Each row below holds a small network's activations on one input, seen along a few directions.
In each table, some parts of the input vary, and every possible input appears once, in random order.
A made-up example of a description, with smaller parts first: line(6) and (point or ring(11) or (values(3) and ring(8))).
Shared parts are said once, and a part with two or three values counts as separate values.

Other details of the inputs vary at random and push rows far along two fixed directions, the same in every table; ignore that.

Table:
x1: [  8  42  13  82  21  -8  -6 -41  21  -2 -54 -39 -26   4  -6]
x2: [ 22 -16  -2 -43  12  11   2   8 -33  -9  41   8  16  -1  -5]
x3: [  9 -55  22 -27  43   1  14   3 -35 -38  59  33   6 -32  -1]
x4: [-25  21 -23 -43 -43   2   1  15  26  30 -14   1   7   8  19]
x5: [-16  21   0  -6 -51 -15 -16  28  16  45 -10  30  12  24   5]
x6: [-14   4  -8 -56 -23   2  -3  13   5  26 -14  10  11  -2   4]
x7: [ 32 -57  11  35  62  15   7 -17 -39 -69  48  -5   0  -3 -35]
x8: [ 11  39   7  62   2  -3 -12 -14  12  12 -46 -33  -9  27 -15]
x9: [ 14  16  -3  23  26   1   4 -28   1 -21   2 -30 -13 -13  10]
x10: [-10  21   0  48   1  -1  -4 -19  19   4 -63 -35 -12  15 -11]
x11: [ 11  43   0  43   7  -8  -3 -30  24  -1 -35 -36 -15  -3   7]
x12: [-30 -49   1 -88 -27   4   8  47 -18  17  39  59  16 -10  15]
x13: [-19  26   9  14 -30 -19  -8  10  16  29 -18  14 -10  -7  13]
x14: [ 28 -82   0  21  89  27  21 -32 -36 -91  42 -26   3 -25 -34]
x15: [ 21  10  -2   3   9   2  -6  -8 -12   3  -4 -13   7  13  -9]
x16: [  0 -19  -8 -78 -36   5   1  44 -17  23  57  54  23  -1  13]
x17: [-15  32 -12   4 -28  -7   5   6  29  18   3   5 -11  -5  29]
x18: [-29   3  -3   6 -33 -10  -6  16  19  22 -34   4  -5  11   3]
Description of these inputs: values(3) and ring(6).
Which other rows does x5 become when the ring(6) part takes its other values? List them by row number.
Answer: x2, x7, x8, x15, x16
Which other rows does x4 become when the values(3) part takes its other values? List them by row number.
Answer: x2, x9

Table:
x19: [  2 -35  24 -59  -3  -2   4  25 -26  12  46  56  14 -10  -1]
x20: [ 49 -39   5 -18  61  14   8 -17 -52 -49  51  -8  13 -18 -19]
x21: [-39 -28 -35 -72 -55  14   7  50  14  16  37  33  19  17  16]
x22: [ 13 -30  14 -51 -11  -9  -2  32 -36   9  56  53  21  -8  -3]
x23: [  8  17  -3  27  25  -5  -1 -32  20 -19 -18 -35 -16 -12   1]
x24: [ 18 -41  25  18  48   8   9 -11 -29 -35  26  10   0 -10 -22]
x25: [-34  44  -7  24 -59 -13 -15  16  39  48 -61   2  -5  23  11]
x26: [  5 -33  20  -7  12   8   8  15 -36  -7  28  29   3 -13  -2]
x27: [-17  44  -1  51 -29  -2 -10   2  36  30 -51 -12 -10  36   0]
x28: [  3  -4   6  56  31  -3   4 -29   5 -31 -15 -25 -16 -11  -7]
x29: [-10  59 -17  27 -25 -17 -11 -14  45  18 -36 -32 -14   8  17]
x30: [-23  46  -6  40 -49   1 -11  18  25  45 -46  -3 -11  31  16]
x31: [ 17  16   0  98  26 -18 -13 -29  16 -34 -25 -45 -21  13 -24]
x32: [  2 -51  21 -59  10  -6  -2  16 -28   4  18  40  18 -11 -18]
x33: [ 23 -38  13  -5  50  21  10 -15 -35 -30  12  -9  11  -1 -27]
x34: [ -5   9  -1 -17   2  -4   4  -7  10   2  -8  -5  -1 -18  10]
x35: [ 35   2   3  92  46   3 -11 -29  -8 -43 -11 -44 -11  24 -34]
x36: [ 14 -10   2  13  44   7   7 -31  -4 -32 -15 -33  -4 -12 -13]
x37: [  4 -14   5 -56  -1  14  12  19 -34   8  36  30  11 -28  22]
x38: [-27  20   1 -37 -67  -1  -7  42   8  62 -14  46  14  17  19]
x39: [-24  40  -2 -40 -66 -18  -8  30  23  58   9  38   5  11  31]
x40: [  1  -3  10 -12   4  -2   4  -1   1   6  21  19  -2  -5   7]
x41: [ 48 -36   6 -13  62  10   8 -18 -49 -53  60  -5   9 -27 -13]
x42: [-21 -11  -1 -78 -44   0   0  36 -19  48  -7  37  18  -7  11]
x43: [ 24   5   2  67  50  16  -1 -41   2 -35 -27 -52 -14  19 -28]
x44: [ -8 -54 -27 -33  20  22  21  10  -6 -53  68   7   4 -21  11]
x45: [-25  61 -17  20 -44  -8  -5   2  37  36 -46 -21 -17  -1  33]
x46: [ -1  30  -8 -35 -28   1  -3  10   9  29   3   6   8   8  16]
x47: [ -4 -50 -30 -20  26  26  20   3  -3 -56  51  -9   1  -8   2]
x48: [ 14   2   7  43  18   0 -10 -10  -3 -13  -9 -14  -4  21 -22]
x49: [ 10   4  -4  25  17  -5  -9 -22   3 -11 -28 -33  -3  12 -22]
x50: [  4 -33   6 -32  14   9   5   0 -28  -7  -3   6  15 -12 -14]
x51: [ 34  -6  -5  33  50  -5  -1 -34 -12 -48  13 -39  -7 -17 -14]
x52: [  0  58 -24  26 -28 -14 -12 -11  36  20 -38 -37  -7  16  11]
x53: [-32  68 -14  68 -46 -16  -8  -7  55  36 -62 -29 -29  14  27]
x54: [ -5  20   0  39 -12 -16 -17  -6  21   9 -38 -18  -7  22 -14]
x55: [ 35 -45   7 -46  31  10   2   7 -56 -20  48  17  26  -4 -23]
x56: [-21  -1  11 -20 -26 -17  -2  17  11  25  -9  28   2  -3   2]
x57: [ 26 -42  11 -29  49  20  17 -10 -47 -38  47  12  10 -35  -2]
x58: [ 36 -65  17  -9  54  -4  -6  -5 -53 -45  36   9  16 -13 -39]
x59: [-27  -6  10 -54 -52 -16  -3  38   0  43   4  56  12 -11  16]
x60: [ 10 -33  14  34  36   5  -1 -11 -27 -28 -14 -14  -5  -5 -23]
x61: [-14   7   8 -20 -35 -25 -12  18  12  27  -1  26   4   3   1]
x62: [ -2 -52  21 -55   9  -3   1  19 -31   3  15  40  20 -13 -18]
x63: [-16   1  10 -61 -45  -5  -7  38   0  52   6  52  16  14   9]
x64: [-18  -1   8 -63 -41  -1   8  34 -10  39  30  58  15 -14  28]
x65: [-24   4  10 -44 -45 -22  -7  27  17  42  -3  42   5  -1  10]
x66: [-23  -3   1 -82 -44  -5  -1  30  -2  49 -12  34  22   1   6]
x67: [ 23 -23  10 -29  41  12  10 -12 -24 -25  37   4   4 -22   0]
x68: [ 13  -6   0  24  39   6   7 -30  -6 -37  -7 -28  -8 -26  -3]
x69: [ 21 -29   6 -24  37  23  14  -9 -36 -26  24   3  11 -20  -3]
x70: [-17  31  -8  -9 -44  10  -2  20   6  44 -30   3   2  19  15]
x71: [ -7 -16  14 -49  -8   1  11  19 -14  16  33  44  10 -14  11]
x72: [ 24 -58  26  10  55  13  11  -9 -48 -45  40  17   5 -21 -23]
x73: [ 10  24 -10  81  36  10   0 -43  12 -33 -49 -70 -26  -1  -5]
x74: [ 11 -23   9 -84   7  12  10  13 -27   9  39  32  19 -16   8]
x75: [-24  44  -4  41 -26 -17  -4 -10  50  23 -44 -17 -18  10  13]
x76: [-26  63 -17 -10 -52 -13  -9   1  53  50 -51 -15  -9  15  25]
x77: [ 10  10   9  53  14  -6  -6 -12   6 -14   0 -12 -11  15 -14]
x78: [ 12  -3   1  36  36   2  -3 -34   7 -23 -33 -43  -9   8 -26]
x79: [ -2  53 -12   6 -25  -5  -6  -3  26  21  -8 -11  -6   9  21]
x80: [ -2  58 -16  84 -15 -25 -13 -23  47   4 -40 -45 -24  18   4]
x81: [ 11 -30  17  57  43   0   2 -20 -20 -40  -6 -19 -15 -13 -20]
x82: [ -5  53 -13  80  -9  12  -4 -23  33   8 -63 -52 -16  34  -4]
x83: [ 19  10  -6  36  36  -2  -3 -37   7 -31 -19 -48 -11  -1 -14]
x84: [ 16 -24   9 -40  30  19  14  -5 -28 -14  25   8  12 -16  -3]
x85: [ 14 -10  -2  20  39  11   7 -30  -9 -33 -15 -32  -4 -17  -9]
x86: [-42  29 -42  64 -39   2   4   5  72  -9  -7 -25 -25  26  25]
x87: [ -1  15  -3 -35 -28   0  -7  16  -3  31  -1  12  14  19   0]
x88: [ 11 -12   9  40  34  12   9 -16 -19 -26  13  -9 -14 -11  -1]
x89: [-53  -4 -33 -32 -77   3  -3  55  39  31  14  34   7  30  21]
x90: [ -8  26  -9 -26 -30  12   4  15  -1  33  -9   6   3  -1  26]
x91: [-50  12 -34  25 -61   0   2  33  57  11   6   8 -12  28  22]
x92: [ -5 -32  17 -66   0 -13   4  12 -13   8  34  42  11 -24   6]
x93: [ -3  35  -7  -2 -40 -15  -8  16  15  32  11  17   0  10  19]
x94: [ 31   1  -8  71  45  -1  -9 -39  -3 -42 -27 -62  -8  13 -35]
x95: [-13  12   2 -25 -27 -22  -6   9  14  23   6  19   1  -5  11]
x96: [ 18   4   3  28  42  14  10 -27  -3 -31   4 -26  -9 -11  -1]
Changing only one part turns x70 into x37. The same change can be made to x33. Which row results?
Answer: x96
Changing only one part turns x30 into x90. The same change can be made to x35. Which row results?
Answer: x20
What is each input in this table made of?
Answer: ring(6) and (point or (values(2) and line(6)))
A walk changes only the ring(6) part. It starts at x86 and steps to x44. List the rest of the walk in order.
Answer: x47, x21, x89, x91
Which other rows does x93 become when the values(2) part takes its other values? List them by row number.
Answer: x80
Which other rows does x29 become when the line(6) part takes its other values? List them by row number.
Answer: x23, x34, x45, x51, x68
Which other rows does x39 become when the values(2) part takes its other values? List them by row number.
Answer: x95

Table:
x97: [ 23  12  -2  -1  16  12   2 -11 -16  -5   9 -12   4  -1   2]
x98: [ -1 -19 -10  19   3   2   0   6   0 -19  22  -1  -2  11  -8]
x99: [ -9 -19 -17  -2  10  13   7  -2   8 -24   8 -14  -1   4  -2]
x100: [  6 -19   6  16   7  -1  -8   5  -9  -8  -2   5   7  17 -25]
x101: [-24  78 -33  37 -48  -2  -8 -10  65  33 -63 -47 -15  31  21]
x102: [-11 -21 -18  -4  10  17   9  -1   5 -24   0 -17  -2  -2   1]
x103: [ -5 -12  -5   9  12   0   5  -4  10 -22  17  -2  -8 -10   5]
x104: [ -3 -15   3  24   6  -8   2   1   2 -17  22   9  -9  -4   0]
x105: [-32 -31  -6 -99 -55  -1   3  53  -7  41  30  62  26   3  13]
x106: [ -2 -15 -18   3   8  10   3   1   9 -25  17 -11  -1   5  -1]
x107: [  4 -16  19  21  10 -11  -6   0  -7  -6  -1  14   0   1 -17]
x108: [-14 -25   3  12  11   1   7  -2   0 -14  -5   1  -6 -10  -4]
x109: [ 11  -5  23   2  20  -8  -4 -13 -14   3 -16   0  -1  -7 -15]
x110: [ 14   5  12  -9  22  -4   1 -21 -10  -2 -10  -9   0 -17  -2]
x111: [-24  69 -15  73 -58  -5 -16  10  52  41 -55 -17 -15  50   9]
x112: [ 13   1 -12  -8  13   8   3  -9   0 -16  10 -18   5  -1  -2]
x113: [-11 -23   5  13  11  -3   5  -4   4 -14   3   4  -6  -4  -6]
x114: [ -4 -13   4  26   8   3   7   2   0 -16  22  10 -10  -4   5]
x115: [ -2 -16  -8  20   5  13   6   7  -2 -18  22   1  -3  12  -3]
x116: [ 20  15  11   4  19   2   4 -15 -15  -2   9  -3  -2 -16   9]
x117: [ -12   -3   11 -114  -38   -8    3   30  -23   54    9   54   25  -31
   26]
x118: [ 19   2  21  14  15 -14  -7  -8 -17   1   3   5  -3  -6  -8]
x119: [ -1 -12 -19   8   5   9   3   3   7 -26  28 -10  -4   4   3]
x120: [-11 -15  -4   3  14   3   8  -7  10 -21   8  -5  -8 -11   5]
x121: [ 21  13  10   3  18  -9  -2 -16 -12  -4   9  -5  -2 -16   4]
x122: [  4   0   1  -8  19   1   8 -17   1 -13   1 -12  -3 -18   3]
x123: [ 16   1  -1 -14  18   6   0 -17 -12  -5 -11 -19   6  -2  -9]
x124: [ -14  -16   10 -111  -46   -2   -4   44  -29   59    2   56   30   -6
    7]
x125: [ 20   1  10  10  14   7  -3  -3 -21   0   2  -2   3  10 -11]
x126: [ 17  -1  22   7  18 -12  -7  -9 -14   2  -7   4   0  -5 -13]
x127: [-11 -29  -9   6   8  11   5   2  -2 -17  -6  -8   0   5 -11]
x128: [-14  88   1  63 -49 -16 -15  -3  47  54 -60 -18 -21  28  21]
x129: [ -4 -19   4  19   9  -6   2   0   4 -16  12   7  -6  -3  -5]
x130: [  5 -10  19  29   9  -3   0   2 -12  -6   9  17  -3   0  -8]
x131: [ 23   9  -3  -3  14   1  -3 -11 -14  -7   9 -14   5  -1  -3]
x132: [ 20   9  11  -4  20  -7  -2 -17 -10  -3  -1  -6   1 -15  -1]
x133: [-23  73   0  46 -45 -17 -16  -7  46  54 -86 -26 -19  21  13]
x134: [  8 -16   5  22   5  -3  -7   6 -12 -10   9   6   4  16 -20]
x135: [ 13   7 -12  -1  12  17   9  -7  -4 -16  20 -15   1  -2   7]
x136: [  2  -2  -1  -9  19   4  10 -16  -2 -13  -7 -15  -3 -23   6]
x137: [ -3 -26   5   9   9   6  -3   3 -13  -7 -20  -1   6   9 -23]
x138: [ -2 -20  20  16  12  -8  -3  -3  -8  -5 -10  10   0   0 -19]
x139: [ 12  -9  11  -3  17   2  -6  -8 -17   1 -17  -9   5   9 -22]
x140: [ 22   5  -2  -9  17   3  -3 -13 -11  -6  -2 -15   7   0  -8]
x141: [ 21  -1   9   8  12  -4  -8  -3 -18  -1   3  -4   4  10 -15]
x142: [ -3  -8  -6  14   9  -2   5  -2   8 -23  28   0 -11 -11  10]
x143: [-20  87 -22  49 -46 -16  -9 -11  68  35 -54 -35 -21  18  28]
x144: [ -10   -2  -12 -111  -51   -2    3   45  -12   41   49   52   28  -11
   28]
x145: [ -5 -23  18  14  11  -4  -1  -2 -11  -4 -18   8   0  -7 -16]
x146: [ 11  11   0   5  16   6  10 -11  -3 -13  20  -5  -5 -17  14]
x147: [  4  -6 -13 -15  15  15   8 -12  -4 -16  -8 -24   3  -9   0]
x148: [  -5  -10   11 -107  -48  -10   -9   48  -25   59   20   64   32    2
    6]
x149: [ -2  -9 -18  10   7  19   9   3   5 -24  27  -8  -5   4   8]
x150: [ -41   76  -23  -70 -106  -10  -12   37   41  101  -56   19   12   17
   43]
x151: [  6 -12  18  27   7 -13  -6   2 -10  -8   9  15  -3   0 -12]
x152: [  0 -24   7  10   9   2  -5   2 -10  -7 -11   2   6  15 -26]
x153: [ -2 -22  -8  13   6   4   0   5   3 -18  11  -2   1  12 -12]
x154: [ 12   8  -1   3  14  -5   4 -12  -1 -15  21  -7  -5 -17   9]
x155: [ -4  -6  -5  16  11   9  11  -2   6 -22  27   1 -12 -11  15]
x156: [-13 -18  -6   2  14   7  11  -6   6 -21   0  -8  -8 -17   7]
What is each input in this table made of?
Answer: values(2) and line(5) and ring(6)
Changing only the line(5) part turns x154 into x146. The same change can be made to x144. Which row results?
Answer: x135
Changing only the line(5) part turns x118 into x126. The same change can be made to x104. Which row results?
Answer: x129
Which other rows does x120 become when the values(2) part takes its other values? List them by row number.
Answer: x99
Which other rows does x148 become when the ring(6) part takes its other values? List them by row number.
Answer: x100, x106, x112, x140, x153
Which other rows does x145 become when the ring(6) part takes its other values? List them by row number.
Answer: x108, x117, x133, x136, x156
A walk changes only the line(5) part. It starts at x116 and steps to x121. List the rest of the walk in order.
Answer: x132, x110, x117
Which other rows does x123 become when the line(5) part takes its other values? List them by row number.
Answer: x97, x131, x140, x150

Table:
x157: [ 12  23  -6  64  28   4   0 -39  16 -19 -46 -53 -15   7 -13]
x158: [  2 -50  -9 -67  10  18  19  24 -24 -31  76  43  27 -24   7]
x159: [ -54   27  -18  -76 -101    2    4   64   27   80   17   64    9   15
   52]
x160: [-25  74 -13   7 -61 -13 -10   2  45  57 -56 -15  -7  20  23]
x161: [ 36 -56  22 -52  59   7  13 -11 -63 -34  49  14  17 -36 -17]
x162: [ 27 -26  24  11  41  -3   1 -14 -31 -23  13   1   3  -9 -25]
x163: [  2  15 -23 116  43  11  -1 -44  49 -57 -27 -79 -37  34 -19]
x164: [ 41  -6  19  93  76  -1  -6 -50 -15 -56 -13 -48 -20   2 -33]
x165: [  28  -52   23 -101   29    2    7   13  -64   -4   64   48   26  -39
    0]
x166: [ 18 -65  30 -67  27   1   6  10 -60 -10  45  48  27 -24 -22]
x167: [ -68   68  -29   -1 -102  -19   -5   36   82   66  -34   17  -16   18
   54]
x168: [ 13 -25  15  10  24  -1   0  -9 -19 -13  -6   3   6  -3 -23]
x169: [-30  88 -21  24 -71 -10 -17   9  59  63 -78 -26 -14  29  28]
x170: [ 22   2   9 104  58   6  -8 -41   1 -46 -46 -58 -20  15 -35]
x171: [-25 -19 -23 -64 -57  -6   0  50  -2  25  40  42  13  -5  23]
What is each input in this table made of?
Answer: values(5) or (values(2) and line(5))
Which other rows does x160 become when the values(2) part takes its other values? List them by row number.
Answer: x166
List by row number the other inputs of the same sort as x163.
Answer: x158, x159, x167, x171
Which other rows does x165 become when the values(2) part takes its other values? List them by row number.
Answer: x164
